A small network was shown many inputs. Here are its activations along a few directions, one row for each input.
In each table, some parts of the input vary, and every possible input appears once, in random order.
A made-up example of a description, with smaller parts first: one of 4 places along a line, together with either a single point or one of 9 places along a line or (one of 3 separate values, together with one of 8 places around a ring).
Shared parts are said once, and a part with two or three values counts as separate values.
In the rows, zero is written as 128.

Other details of the inputs vary at random and push rows far along two fixed directions, the same in every table; ignore that.

Rows:
x1: [121 127 125 131 131 127 128 134 127 127 127 132 131 124 130 130]
x2: [132 127 131 126 124 128 130 121 130 134 134 131 128 126 126 131]
x3: [120 130 128 125 127 129 131 131 122 128 127 130 132 120 125 134]
x4: [132 126 132 126 124 128 129 123 130 133 135 130 130 124 125 131]
x5: [122 126 128 127 127 132 131 132 125 126 126 129 133 120 125 133]
x6: [132 127 132 126 126 129 130 120 130 136 131 130 129 123 126 132]
x7: [124 130 128 123 140 120 126 131 133 130 142 124 131 127 133 129]
x8: [121 128 126 134 132 124 127 134 127 127 127 134 132 124 130 129]
x9: [127 128 123 126 139 121 127 130 131 131 139 126 129 129 135 123]
x10: [126 128 127 124 140 122 125 132 134 128 140 124 132 129 133 126]
x11: [132 123 132 128 125 131 128 124 134 131 134 128 132 126 124 131]
x12: [124 132 126 122 140 121 127 128 131 133 141 127 130 128 133 128]
x13: [119 132 128 132 133 123 126 134 126 129 130 134 134 123 128 135]
x14: [138 124 128 129 130 124 123 121 133 132 138 128 123 127 127 130]
x15: [134 125 135 123 122 132 131 124 132 134 135 127 128 127 123 134]
x16: [134 124 130 128 128 126 123 124 134 131 136 128 125 126 126 134]
x17: [192  35  22 189 115 163 157 112 135 152  89 166 105 126 167   9]
x18: [122 129 126 126 128 131 133 128 122 131 122 130 131 119 126 132]
x19: [134 127 132 123 122 132 131 121 130 137 134 129 126 127 123 132]
x20: [118 129 128 129 131 131 128 135 126 126 127 126 133 123 126 134]
x21: [122 129 126 124 126 133 133 127 121 131 120 129 130 119 124 133]
x22: [119 129 129 133 134 126 125 135 129 127 129 131 135 125 126 134]
x23: [132 127 134 128 129 127 121 125 135 129 136 125 128 129 123 137]
x24: [120 126 126 132 132 130 126 134 129 127 128 130 134 125 127 132]
x25: [134 126 134 122 125 133 131 120 130 140 132 128 128 123 123 135]
x26: [133 169 151 119 101 120 130 133 108  78  78 103 103 197 141  91]
x27: [117 131 128 127 131 128 129 135 124 128 128 128 131 120 128 135]
x28: [125 126 125 126 141 124 126 131 135 130 141 124 133 128 131 127]
x29: [137 124 131 129 129 124 123 123 135 130 139 126 123 127 126 132]
x30: [133 123 133 127 124 130 128 125 133 132 135 128 132 123 124 132]
x31: [133 166 150 123 105 122 126 139 112  73  76 100 103 201 144  86]
x32: [121 132 127 130 133 127 128 130 124 129 123 132 130 124 130 132]
x33: [134 125 132 128 128 127 121 125 135 130 136 126 127 127 125 135]
x34: [126 131 126 124 141 122 127 127 130 132 136 125 129 129 135 125]
x35: [133 128 130 127 128 125 123 121 131 133 136 130 124 127 126 134]
x36: [136 124 135 123 122 134 130 124 134 133 134 126 131 126 122 133]
x37: [119 133 127 132 132 123 127 132 125 130 128 135 132 124 128 133]
x38: [135 126 134 128 130 126 121 124 137 128 138 123 127 130 123 135]
x39: [132 124 131 127 124 129 130 124 132 132 135 130 130 124 126 131]
x40: [122 126 128 124 125 134 130 132 125 127 125 127 133 119 122 135]
x41: [121 128 128 126 126 130 132 132 124 126 126 129 131 121 126 132]
x42: [121 129 125 131 132 126 127 133 125 129 128 133 131 122 129 132]
x43: [120 130 126 122 125 131 132 128 121 131 125 130 130 119 122 136]
x44: [134 126 130 128 128 125 122 123 131 131 136 128 125 127 127 133]
x45: [136 127 130 127 130 124 123 120 133 132 138 128 122 128 126 132]
x46: [121 128 128 130 132 128 126 134 128 127 128 130 133 123 127 133]
x47: [136 126 131 128 133 125 123 119 133 135 137 128 123 124 126 135]
x48: [117 133 126 127 131 128 130 132 122 130 128 130 130 120 128 135]
x49: [122 126 126 134 132 126 126 135 129 127 127 133 134 124 129 129]
x50: [138 123 132 129 130 126 122 123 136 129 138 125 125 127 125 132]
x51: [120 127 129 127 128 132 130 132 126 126 127 127 134 122 123 135]
x52: [119 131 125 129 131 128 129 134 122 129 127 129 131 120 129 132]
x53: [122 126 126 125 124 132 132 131 123 127 124 129 130 120 124 132]
x54: [135 125 134 124 122 135 130 124 134 132 133 125 131 129 122 133]
x55: [146 165 154 121 106 117 120 124 118  83  86 102  97 202 142  92]
x56: [120 131 125 130 131 127 128 131 124 130 127 134 130 124 129 132]
x57: [120 132 127 133 134 125 128 130 125 130 124 134 132 124 130 132]
x58: [121 129 127 123 125 131 132 130 121 129 125 129 131 119 123 135]
x59: [122 124 125 127 126 135 131 131 126 128 124 128 133 121 122 132]
x60: [119 131 125 129 132 130 131 131 122 131 123 130 130 119 129 132]
Each input here is: one of 6 places along a line, together with either a single point or one of 4 places along a line or one of 5 places along a line.
Changing only the place on the line of 6 turns x2 into x30. The same change can be made to x45. Which row results?
Answer: x50
Changing only the place on the line of 6 turns x21 into x53. The same change can be made to x60. Which row results?
Answer: x27
Which other rows does x56 become when the place on the line of 6 takes its other values? List them by row number.
Answer: x1, x24, x32, x42, x46
Which other rows does x17 become when the place on the line of 4 takes its other values? List them by row number.
Answer: x4, x14, x44
Which other rows does x6 become when the place on the line of 4 takes its other values? List them by row number.
Answer: x25, x47, x55

Rows:
x61: [147 128 128 118 134 118 122 116 135 126 141 114 110 145 136 114]
x62: [144 134 142 139 115 118 112 122 132 115 125 130 114 146 127 130]
x63: [118 133 114 121 139 122 131 138 119 113 121 117 121 134 140 109]
x64: [134 126 141 133 111 140 130 129 132 116 109 124 132 141 120 125]
x65: [133 133 136 117 113 136 141 124 125 128 121 122 129 139 128 119]
x66: [138 122 136 127 114 141 127 132 135 115 117 115 127 143 122 122]
x67: [147 133 129 119 133 119 124 113 131 131 137 118 112 143 137 114]
x68: [139 141 135 120 129 115 133 116 130 139 137 131 122 149 140 113]
x69: [118 129 123 138 134 123 121 151 130 102 121 120 134 147 136 112]
x70: [117  69 100 142 144 155 136 123 144 193 176 166 165  23  96 190]
x71: [110 145 113 129 129 125 135 129 101 125  99 138 117 122 134 124]
x72: [138  58  37 163 155 148 150 127 129 168 130 163 134  71 152  77]
x73: [147 126 138 134 129 118 112 126 147 113 142 117 121 156 131 118]
x74: [112 136 128 143 122 123 121 146 116 105 107 134 129 134 131 127]
x75: [116 133 124 136 137 127 121 147 127 107 113 120 130 143 137 116]
x76: [ 95 157 174  84 131 125 137 126 127 158 173 127 160  92 100 201]
x77: [113 136 126 143 134 125 125 145 123 108 104 129 134 143 136 115]
x78: [141 138 137 124 131 117 126 116 134 132 137 123 119 149 137 117]
x79: [110 140 129 138 130 125 124 144 117 109 106 129 129 135 131 128]
x80: [110 146 122 124 134 120 143 138 115 127 118 134 133 140 145 107]
x81: [144 131 139 139 128 120 116 120 140 120 124 127 121 152 132 120]
x82: [162  62  47 167 137 144 141  98 128 183 126 175 113  76 143  90]
x83: [133 127 142 134  98 138 127 132 124 111 109 128 125 136 115 133]
x84: [ 77 162 162 100 155 112 125 142 125 145 169 126 159  91 110 200]
x85: [146 129 138 131 131 121 112 123 143 119 135 117 117 152 132 122]
x86: [138 120 137 128 112 137 126 136 139 110 125 115 131 146 120 121]
x87: [ 95 156 166  92 125 131 129 117 112 154 152 129 143  78  90 214]
x88: [139 123 126 110 117 137 137 123 125 122 124 112 120 135 127 116]
x89: [142 137 142 135 124 119 115 121 133 119 124 126 115 146 128 131]
x90: [138 128 129 111 116 138 139 121 122 126 121 116 123 133 127 118]
Changing only one part turns x78 into x84. The same change can be made to x73. Which row results?
Answer: x69
What do these inputs look like to the network?
Answer: one of 3 separate values, together with either a single point or one of 4 places along a line or one of 5 places along a line
Which other rows does x78 become when the place on the line of 4 takes its other values? List them by row number.
Answer: x61, x67, x68

Rows:
x91: [123 115 117 140 130 133 127 132 129 134 129 138 135 109 125 134]
x92: [ 85 211 232  68 122 105 107 138 124 103 157  86 143 148  89 226]
x93: [127 143 127 132 125 123 128 143 122  91 100 112 119 174 146  88]
x94: [127 122 122 123 129 133 135 123 127 143 136 132 131 113 125 134]
x95: [120 121 116 132 132 131 134 127 123 140 128 140 133 108 127 133]
x96: [134 114 126 129 128 134 129 124 136 138 139 130 133 114 122 135]
x97: [138 139 133 132 106 131 132 133 120  97  92 117 115 169 136  94]
x98: [148 145 134 130 120 117 124 122 126 106 108 116 105 178 146  90]
x99: [138 114 124 136 137 125 121 123 143 141 149 134 131 119 128 134]
x100: [134 120 122 127 136 125 126 118 134 144 145 133 128 115 127 133]
x101: [124 117 120 136 128 135 130 131 129 133 126 137 134 113 124 133]
x102: [133 120 122 125 132 128 129 120 131 142 142 132 127 115 127 132]
x103: [110 122 112 128 149 125 133 139 127 140 142 134 141 106 134 131]
x104: [136 146 131 126 109 128 136 129 113 101  91 118 111 169 140  92]
x105: [118 123 117 136 139 126 127 130 124 139 131 140 132 107 128 138]
x106: [140 113 123 133 133 128 122 121 140 137 143 131 129 121 125 131]
x107: [122 116 117 142 135 131 124 133 131 134 132 139 135 108 125 138]
x108: [131 115 122 130 124 138 131 129 131 133 128 131 133 118 124 128]
x109: [136 115 126 130 129 131 125 124 137 137 142 130 129 118 123 135]
x110: [131 122 125 124 130 131 133 120 130 141 137 131 129 114 126 133]
x111: [139 144 131 123 110 130 135 127 115 103  92 115 110 170 141  91]
x112: [121 121 115 135 133 129 131 129 122 138 128 139 132 109 129 132]
Changing only one part turns x109 into x102. The same change can be made to x101. Which row results?
Answer: x95
What do these inputs look like to the network?
Answer: one of 2 separate values, together with either a single point or one of 10 places along a line
Which other rows does x92 become when the choice among 2 separate values takes its other values? List them by row number.
Answer: x94
